Small tables with named rows and columns. After each table, cells are looked up by row and column.

kif
columns: kefizo, figu, kof, tege, tabo, gobude, buv, tinur
gub: [434, -644, 745, -361, 427, -186, 912, 253]
mokufov: [21, -258, 921, -563, -439, -186, 208, 734]
meganez: [-41, -325, -804, 90, -723, 862, 768, 791]

buv of gub: 912
tege of gub: -361
kof of gub: 745
gobude of gub: -186
tinur of meganez: 791
gobude of mokufov: -186

Table belov
|  | fanafo | vuvas | vikage | lozudom | tuk | selav |
|---|---|---|---|---|---|---|
| zofupo | -0.008 | 0.063 | -0.007 | 0.030 | 0.113 | -0.136 |
| pon | -0.221 | -0.098 | 0.203 | 0.154 | -0.057 | -0.042 |
| morolib | 0.322 | 0.272 | -0.233 | -0.107 | 0.285 | -0.123 |
| riteru | 0.120 | 0.058 | 0.062 | 0.257 | -0.047 | -0.005 |
| lupira | 0.189 | 0.223 | 0.250 | 0.201 | 0.154 | 0.001 |
| togefek | -0.061 | -0.146 | 0.411 | 0.141 | 0.002 | -0.014 |
| berosus | -0.125 | 0.306 | 0.190 | -0.045 | -0.008 | -0.125 |
| bulog | 0.214 | -0.007 | 0.539 | -0.151 | 0.072 | 0.075 |
| mav | -0.170 | 0.403 | 0.090 | 0.226 | -0.084 | -0.168 |
| fir | 0.303 | -0.001 | -0.428 | -0.273 | -0.218 | 0.270 |
| sazodu | -0.003 | -0.656 | 0.107 | 0.057 | -0.275 | 0.289 |
| fes | -0.129 | -0.091 | -0.231 | 0.259 | -0.710 | 0.007 |

What is the tuk of zofupo in belov?
0.113
What is the lozudom of sazodu in belov?
0.057
What is the selav of fir in belov?
0.270
What is the fanafo of riteru in belov?
0.120
What is the selav of togefek in belov?
-0.014
What is the fanafo of pon in belov?
-0.221
What is the vikage of morolib in belov?
-0.233
What is the vikage of lupira in belov?
0.250
What is the tuk of mav in belov?
-0.084
Which row has the largest selav? sazodu

loseb =
|  | numalal | futer | vazazud | deri | zim | naz |
|---|---|---|---|---|---|---|
| zif | -841 | 845 | -417 | -504 | 186 | 170 |
| dubol | -120 | -401 | -226 | -167 | -182 | -329 |
| nin | 239 | -901 | -134 | 295 | -231 | 404 |

What is the naz of nin in loseb?
404
What is the naz of dubol in loseb?
-329
What is the naz of zif in loseb?
170
What is the zim of nin in loseb?
-231
What is the vazazud of dubol in loseb?
-226
What is the futer of dubol in loseb?
-401
What is the deri of zif in loseb?
-504
What is the deri of dubol in loseb?
-167
What is the numalal of dubol in loseb?
-120
Row with the largest futer: zif

kof:
,luv,kekuvuk,vomu,kotas,bero,damero,tal,val
zibeli,224,224,206,27,220,105,218,213
kifatu,224,224,206,25,220,100,218,214
rasaba,224,224,203,132,217,207,214,192
kupeguk,224,224,206,31,220,109,217,212
nago,224,224,203,153,217,216,214,190
zisiker,224,224,203,163,217,219,214,190

vomu of kupeguk: 206
val of kupeguk: 212
kekuvuk of rasaba: 224
luv of zisiker: 224
bero of zisiker: 217
damero of nago: 216
tal of kifatu: 218
bero of zibeli: 220
damero of zibeli: 105
kotas of zisiker: 163

tupep =
,vereta,geride,kisez
roro,34,15,64
fatibot,13,55,50
vov,87,27,34

What is the vereta of vov in tupep?
87
What is the kisez of roro in tupep?
64
What is the geride of fatibot in tupep?
55
What is the vereta of roro in tupep?
34
What is the kisez of fatibot in tupep?
50
What is the geride of roro in tupep?
15
What is the geride of vov in tupep?
27
What is the vereta of fatibot in tupep?
13
What is the kisez of vov in tupep?
34
Which row has the largest vereta? vov

buz
fields: befili, lif
gez: [0.89, 0.81]
zulov: [0.89, 0.49]
bobupo: [0.90, 0.68]
mam: [0.89, 0.63]
lag: [0.90, 0.50]
zuv: [0.89, 0.90]
som: [0.89, 0.63]
somu: [0.91, 0.17]
kef: [0.90, 0.43]
geza: [0.89, 0.86]

som, befili -> 0.89
kef, lif -> 0.43
somu, lif -> 0.17
zuv, befili -> 0.89
gez, befili -> 0.89
lag, lif -> 0.50
kef, befili -> 0.90
bobupo, befili -> 0.90
geza, lif -> 0.86
lag, befili -> 0.90
bobupo, lif -> 0.68
zulov, lif -> 0.49
mam, befili -> 0.89
somu, befili -> 0.91
zulov, befili -> 0.89
geza, befili -> 0.89
som, lif -> 0.63
Which row has the largest lif? zuv

fegure:
|  | potako | pilivan | biku | dedin | bepiz | direr |
|---|---|---|---|---|---|---|
| bobiva | 46158 | 54457 | 36931 | 75111 | 93719 | 82198 |
| luk | 42324 | 57893 | 32844 | 78699 | 90307 | 81235 |
| zefigo | 33657 | 63271 | 21339 | 88947 | 82189 | 80430 |
| nutok | 42305 | 51926 | 28026 | 83827 | 89421 | 82613 |
| sak | 42313 | 53709 | 29775 | 81557 | 89498 | 83447 |
| daza | 40016 | 52444 | 23891 | 88224 | 87407 | 81051 |
| buduli | 33028 | 64460 | 20967 | 89372 | 81783 | 79594 |
| sebati | 46256 | 54158 | 36744 | 75497 | 93854 | 81761 |
| zede | 42437 | 59593 | 34636 | 76411 | 90447 | 82047 |
| subu | 41534 | 56511 | 30163 | 81742 | 89524 | 80511 |
| piti | 35615 | 59855 | 22244 | 88489 | 83763 | 81103 |
| vabog | 38244 | 54933 | 22533 | 89488 | 86097 | 79940 |
| zito | 38139 | 55295 | 22607 | 89449 | 86084 | 79677 |

What is the dedin of vabog in fegure?
89488
What is the biku of nutok in fegure?
28026
What is the bepiz of zefigo in fegure?
82189
What is the direr of sak in fegure?
83447
What is the dedin of piti in fegure?
88489
What is the dedin of daza in fegure?
88224
What is the dedin of sebati in fegure?
75497
What is the bepiz of buduli in fegure?
81783
What is the bepiz of subu in fegure?
89524
What is the bepiz of luk in fegure?
90307
What is the pilivan of piti in fegure?
59855

